Here are a small network's activations along a few directions, averaged over the inputs that share one value of a field.
Values that are neighbours, or in one group, have similar rows; names and order tell nothing.
In the rows, 500 means zero.
Strong random noise was added to every row along 2 fixed directions; ignore it. To show where, here is one row again and again, with new noise each time:
[570 581 490 732 240 560 362 492 392 582 362 281 456 333 667 832 649]
[556 554 466 684 301 566 388 488 454 602 418 350 452 365 627 746 583]
[543 550 449 625 370 553 433 484 502 616 484 434 451 413 578 651 519]
[505 456 385 524 507 592 475 473 664 672 605 581 438 471 495 457 360]


VOP, 9 values:
lilog: [335 109 534 414 598 693 293 451 743 458 471 485 633 400 461 354 410]
nolog: [482 292 505 589 497 693 386 534 568 383 355 237 442 418 621 586 567]
sive: [597 678 614 454 507 235 668 577 253 345 521 635 576 666 389 443 618]
gazip: [365 281 504 474 373 630 348 568 606 439 308 355 589 442 500 491 522]
rifel: [598 459 411 511 645 582 554 422 637 554 669 608 413 526 470 399 358]
beput: [422 366 447 495 488 516 406 499 560 489 415 435 505 386 544 501 524]
ropi: [492 374 434 489 618 602 497 540 616 718 575 595 392 473 515 433 307]
kuvez: [421 563 608 324 535 303 591 492 368 279 436 522 609 607 362 391 574]
padi: [549 393 463 695 436 718 380 485 532 582 419 312 422 357 681 699 532]
VOP is arranged as 3 separate groups.
Which other values are in the same group as sive? Give them in the order they are listed. -> nolog, beput
Which other values are in the same group as lilog? Give them in the order they are listed. -> gazip, kuvez

NOVAF, 9 values:
leten: [446 321 562 619 333 584 282 458 463 449 287 245 563 312 589 722 656]
dakat: [344 359 438 281 666 520 558 502 745 483 610 651 537 629 333 175 332]
lor: [560 887 594 473 561 312 708 568 250 456 617 615 492 646 568 531 574]
zuvig: [589 606 508 675 301 529 428 497 406 635 422 381 472 380 599 767 583]
vipog: [572 611 479 550 581 489 562 464 477 570 624 574 437 514 552 514 483]
nezus: [361 315 486 424 502 581 415 544 606 522 438 486 546 452 509 446 427]
kavu: [563 529 463 496 505 442 540 481 493 449 509 543 491 540 437 435 520]
rek: [543 486 541 549 418 491 465 493 401 441 380 353 459 454 501 624 548]
deki: [608 687 586 578 398 375 547 513 273 352 421 432 546 536 531 626 705]
NOVAF is arranged as 3 separate groups.
Which other values are in the same group as zuvig? Give them in the order they are listed. -> lor, vipog
Which other values are in the same group as kavu? Give them in the order they are listed. -> rek, deki
